[ 90 140 103 132]  vola
[203 159 121  99]  bel
[121 203 159  98]  figu
order: [ 99 203 159 121]
bel
rest: [140 103]
[132]

[142 117 132  80 111] = Zer
[140 115  83 114 153] = bes
[153 114  83 114 140] = Zudi
[125 120  81 134 140] = teb
[117 111  81 132 142] = razeg
order: [111  81 132 142 117]
razeg
order: [114 153 140 115  83]
bes

[138 174 131 117 122 111 118 117 122 139 115 157 106 146]  besiz
[118 164 120  96  98 125 138 173  93 140 155 196 111  93]  kog
[ 94 140 133 145 166  99 121 157 142 117 147 103 129 132]  pubi
[155 164 138 117  93 120 111  96  98 140  93 196 125 173]  nuked
[166 188 130  99  93 122 119  92 109 152  96 188  95 151]  Kugin
rest: [122 119]
[ 92 109 152  96 188  95 151]
order: [ 93 120 111  96  98 140  93 196 125 173 155 164 138 117]
nuked

[ 86 180 131  87 132 126 111] : Mupu
[131 132 138 130 132 131 139] : ziker
[128 130 130 129 124 124 126] : zizu
[128 133 133 131 111 111  81] : tup
[ 86  86 131 131  86 132  86] : vuvi
[131 137 122 134  66  68  71] : Rozi
[128 133 131 131 111 111 116] : vade
[126  86 131 131  87 111 180] : Zoge
howmany vuvi: [86]
4
rest: [134  66]
[68 71]
rest: [ 86 131 131  86 132]
[86]
howmany Zoge: [180]
1
howmany Mupu: [87]
1
order: [180 111  87 131 131  86 126]
Zoge
howmany ziker: [132]
2

[126 156 154  99 120 149 135 134 119 155 104 126 135 141  72 132 127 126
 131 120 135 131 115  99 135 112 124 130] : guze
[149 127 135 154 131  72  99  99 135 104 140 112 126 141 132 124 115 127
 140 137 118 135 148 125 129  91 171 147] : kulus
[103 142 108 155 133 125 119  94 108 147 132 116 121 103 147 131 127 162
 121 126 126 119 136 129 126 179 120 116] : Gir
[133 148 148 115 110 179 145 110 130 125 100 154 145 133  99 127 147 110
 121 118 137 144 126 107 143 117 114 126] : sor
[110 142 104 173 129 157 131 108 104 149 136 104 126  83 104 126 136 135
 111 131 130 111 117  85 129 157 134 120] : kogi
[149 127 135 154 131  72  99  99 135 104 140 112 126 141 132 115 126 155
 120 124 124 120 126 119 131 156 134 131] : lepuv
order: [131 149 127 135 154 131  72  99  99 135 104 140 112 126 141 132 115 126
 155 120 124 124 120 126 119 131 156 134]
lepuv
rest: [148 148]
[115 110 179 145 110 130 125 100 154 145 133  99 127 147 110 121 118 137
 144 126 107 143 117 114 126]
order: [127 119 142 116 147 103 121 129 147 125 116 121 126 108 126 126 162  94
 131 120 133 103 132 108 179 136 155 119]
Gir
order: [131 134 156 131 119 126 120 124 124 120 155 126 115 132 141 126 112 140
 104 135  99  99  72 131 154 135 127 149]
lepuv
howmany guze: [135]
4
order: [147 126 121 136 126 131 103 147 125 116 119 127 119 116 120 108 133 129
 126 179 162 155 121 108 103 132 142  94]
Gir

[ 77  94  95  83 125  80 125 150  74 133 145 103  87 160  83  82  80 179
  77 154] : vef
[ 73 167 170  71  72 173 120 113  73 133 182 104  94  80 184  95  94 158
 182  74] : rab
[ 77  94  80  83 125  80 125 150  74 132 145 103  87 160  83  82  80 180
  77 154] : sokur
rest: [ 80 179  77]
[154]
rest: [ 74 133]
[145 103  87 160  83  82  80 179  77 154]
rest: [133 145 103]
[ 87 160  83  82  80 179  77 154]
howmany sokur: [125]
2
howmany rab: [94]
2

[149 113 136  97 137 113 109] -> fir
[143  89 147 164 155  89 164] -> lon
[183 106 156 171 122 106 122] -> Safo
[143  89 147 164 138 113 109] -> kupu
[100 120 137  92 117 120 115] -> zitiv
[103 117 143  97 136 113 130] -> Pone
rest: [ 97 137 113]
[109]
rest: [117 120]
[115]

[ 91 119 105 107 162 126 136 165 138 133 125 149 135 139 156 116 116 116
 134 137 137 159 135 124 112 118 123  95 133 100  99 130  93 113 133 144
 158 134 138 151 164 116 135] -> pev
[ 89 120 103 108 164 127 135 163 137 134 123 153 134 137 152 117 116 116
 134 137 137 156 134 122 110 118 125  97 133 102  97 130  93 113 132 148
 162 136 140 146 163 117 134] -> bet
[118 136 114 127 128 136 167 134  95 145 119 132 139 101 114 136 136 136
 151 167 169 125 159 110 114 138 145 116  84 121 113 101 112 133 100 131
 129 160 135 106 125 137  93] -> dem
[142 133 132 165 117 132  97  70 123 131 134 109  92 126 115 132 155 136
  93 113 108 119  89 137 132 148 128 161 134 164 136 140 154 162 139 105
 115 119  99 114 118 141 130] -> Gaged
[156 114 167 130 125  97 115 118 138  87 156 121 119 136 137 105 129 122
 112 104 107 135 119 155 165 128  97 138 135 132 163 142 146 130 144 114
 121 100 112 139 129 127 137] -> Gar
[ 96 124 121 129 135 123  83 118 142 136  99 133 130 131 136 114 121 115
 137 152 130 130 134 169 142 110 134 154 101 118 115 136 113  95  97 162
 124 137 155 134 171 116 114] -> Geza
[142 133 132 165 117 132  97  70 122 131 134 110  94 126 114 131 156 137
  93 114 108 119  90 138 133 148 128 160 134 164 136 140 153 161 139 104
 115 119  99 114 117 140 130] -> nede
[124 142 114 136 118 155 142 115  96 162 121 130 131  84 101 154 135 136
 133 159 152  95 137 115 114 134 171 130 118 134 116 110 124 136 121 129
 123 169 130  97 113 134  99] -> likez
[142 133 132 165 117 132  97  70  95 162 134 110  94 126 114 131 156 137
  93 114 108 119  90 138 133 148 128 160 134 164 136 140 153 161 101 168
 152 134 170 130 138 123 124] -> bos
[ 91 119 107 106 161 125 137 166 140 132 126 147 133 140 159 115 116 116
 135 136 138 162 136 126 114 118 122  95 133 100 100 131  92 111 133 142
 157 132 136 153 163 116 137] -> Lep
[124 142 114 136 118 155 142 115  96 162 121 130 131  84 101 154 135 136
 133 121 152  95 137 115 114 134 171 130 118 134 116 110 124 136 137 129
 123 169 130  97 113 134  99] -> Saku
order: [ 84  95  96  97  99 101 110 113 114 114 115 115 116 118 118 121 121 123
 124 124 129 130 130 130 131 133 134 134 134 135 136 136 136 137 137 142
 142 152 154 155 162 169 171]
Saku
rest: [132 139 101]
[114 136 136 136 151 167 169 125 159 110 114 138 145 116  84 121 113 101
 112 133 100 131 129 160 135 106 125 137  93]
rest: [136 113]
[ 95  97 162 124 137 155 134 171 116 114]

[138 148 138 125 121 111 148 106 106 150 125 117 137 139 116 153 107 106
 149 103 106]  Buze
[150 130 147 151 160 115 142 160 162 133 149 149 149 133 106 124 161 161
  96 158 161]  Tuva
[160 114  90 128 152 152 153 148 148  95 158 121 159 158 151 123 161 161
  96 167 148]  Res
[147 149 115 149 106 124 142 133 161 161  96 147 149 161 150 160 160 158
 151 161 130]  sofiv
[138 148 138 125 121 111 148 106 106 106 138 117 137 139 138 153 107 106
 170 138 106]  rutam
[157 113  99 104 119 146 158 134 134 116 156  97 158 158 144 123 133 133
 173 153 134]  Simip
[166 130 111 148 171 135 160 129 128  89 163 133 165 163 136  97 128 128
 140 147 128]  debas
[150 130 147 151 160 115 142 160 162 133 149 149 149 147 106 124 161 161
  96 158 161]  nup
rest: [161 150 160]
[160 158 151 161 130]
rest: [117 137 139 138]
[153 107 106 170 138 106]
howmany rutam: [138]
5
order: [161 158  96 161 161 124 106 147 149 149 149 133 162 160 142 115 160 151
 147 130 150]
nup

[143 110 127 143] -> gise
[133 105 160 103] -> Posug
[164 128 149 131] -> bute
[104  91 113 142] -> Ninu
[133 107 110  81] -> gavot
[ 94  91 162  96] -> fonul
[123 105  92 144] -> Nug
[158  98 157 134] -> Lofu
[108 154 120  77] -> sibev
[111  70 113 141] -> tema
[107 154 120 137] -> noz
howmany Nug: [92]
1
rest: [107 154 120]
[137]
rest: [ 94  91 162]
[96]

[120 112 127 130 109 160 107 125 126 150 103 111 135 143 149  89 132 111
 131 107 145 125 133 122 149  96 138 164 113 110 151 108 108 103 141 123
 133] -> zene
[ 75 130 108 141 144 118 118 125 130 113 135 115 116  94 152 102 123 117
  90 111 123 143 145  91 159 114 118 145 123  83 155 135  66 105 101 155
 136] -> zuru
[139 118 113 148 128 103 135 124 120 124 130 124 124 153 130 138 111 144
 163 116 118 124 141 113 154 148 165 136 113 128 131 118 124 120 136 126
 119] -> Tamiv
[111 160 132 113 125 149  89 120 135 109 138 123 103 133 143 127 151 110
 126 108 150 149 164 122 145 112 125  96 131 133 111 107 107 108 130 102
 141] -> Nuseg
[164 160  96 108 125 141 103 122 103 112 123 135 109 127 129 138 149 111
 129 157 133 113 133 138 120 149 145 107  89 111 132 126 151 150 123 108
 131] -> zuduz
order: [111 103 141 150 160 113 133 108 103 143 110 133 130  89 149 108 125 125
 151 138 126 164 131 145 127 107 135 132 120  96 123 149 109 112 111 107
 122]
zene
rest: [130 138]
[111 144 163 116 118 124 141 113 154 148 165 136 113 128 131 118 124 120
 136 126 119]
howmany Tamiv: [123]
0
howmany Nuseg: [151]
1
howmany Tamiv: [124]
6
howmany zene: [110]
1
order: [ 89  96 103 103 107 107 108 108 109 110 111 111 112 113 120 122 123 125
 125 126 127 130 131 132 133 133 135 138 141 143 145 149 149 150 151 160
 164]
zene

[128 147 148 173 100] -> dugo
[174 174 116 174  74] -> bobo
[191 191  91 191 105] -> nar
howmany nar: [190]
0
howmany bobo: [174]
3

[130 131 131 131] = Mefu
[119  99  67 107] = devab
[137 113 138 119] = gov
[135 131 117 104] = dubo
[ 77 147 140  78] = Dos
[140 130  77  77] = Puv
order: [ 67  99 107 119]
devab
order: [130  77 140  77]
Puv
howmany Mefu: [131]
3
order: [119 137 113 138]
gov
order: [119 138 113 137]
gov

[120 129  96 143] -> Fedab
[ 71 129 125 135] -> suge
[121 129  96 116] -> kofip
[ 96 129 116 120] -> deg
order: [116 120  96 129]
deg
rest: [121 129  96]
[116]

[ 95 108  72 114 119 162 133 180 115 123 180 146 163 143 142 141 143 127
 143 148 145] = vus
[135 104 139 115 114 140 134 155 161 119 178 125 158 125 128 141 143 127
 143 147 128] = tola
[115 143 125 141 127 119 135 128 104 143 140 139 125 178 147 160 128 155
 158 114 134] = Rimef
order: [104 114 115 119 125 125 127 128 128 134 135 139 140 141 143 143 147 155
 158 161 178]
tola
rest: [141 143 127 143 147]
[128]
rest: [146 163 143 142 141]
[143 127 143 148 145]
rest: [128 104]
[143 140 139 125 178 147 160 128 155 158 114 134]

[138 131 134 119 140 121 108  94 104 131 161 150 153 138 114  97  95 108
 128] : sasos
[127 141 142 132 130 128 153 170 145 132 101 119 129  77  90 110 128 124
 119] : Mol
[138 131 133 169 163  85 172 150 146 128 176  84 101 118 124 121 116 118
 133] : bufo
[ 94 100 118  87 142 116 133 131 125 132 128 174 128 122  92  76  81  99
 116] : gepir
[139 153 149 128 128 128  98 114 108 113 108 128 131 140 158 174 176 158
 128] : vep
[140 117  98 115 106 148 106 143 153 119 125 150 168 177 168 153 108 128
  76] : mos
[119 128 140  94 108 121 133 131 138 108 161  95 138 114 104  97 153 131
 150] : zaro
[138 136 101 142  94 128 128 128  94 120 101 119 128 134 110 122 124 102
 139] : Suras
[107 142 134 119 128 128 101 122 120 110  94 124 102  94 101 128 136 128
 138] : Beduf
[104 114 161 140 134  95  97 150  94 119 128 131 108 121 139 131 108 153
 138] : zovo
[ 91 103 126 127 128 108 121 100 109 140 166 138 143 137 131 133 146 165
 177] : rad
howmany Beduf: [127]
0
order: [138 128 136 128 101  94 102 124  94 110 120 122 101 128 128 119 134 142
 107]
Beduf
rest: [101 119 128]
[134 110 122 124 102 139]
order: [ 94  95  97 104 108 108 114 119 121 128 131 131 134 138 138 140 150 153
 161]
sasos
howmany mos: [106]
2
order: [153 138 114  97  95 108 128 138 131 134 119 140 121 108  94 104 131 161
 150]
sasos

[160 125 124 170 160] = viv
[143 156 174 159 124] = sir
[125 169 160 124 160] = bukat
[162 144 148 143 144] = gegiz
[142 160 177 152 126] = lamot
[125 148 186 153 134] = sil
[124 169 160 160 126] = darad
[144 162 144 148 144] = soz
rest: [144 162 144 148]
[144]
rest: [143 156]
[174 159 124]
howmany soz: [143]
0
rest: [160 177]
[152 126]
order: [160 124 160 169 125]
bukat
order: [124 125 160 160 169]
bukat
order: [144 162 144 144 148]
soz

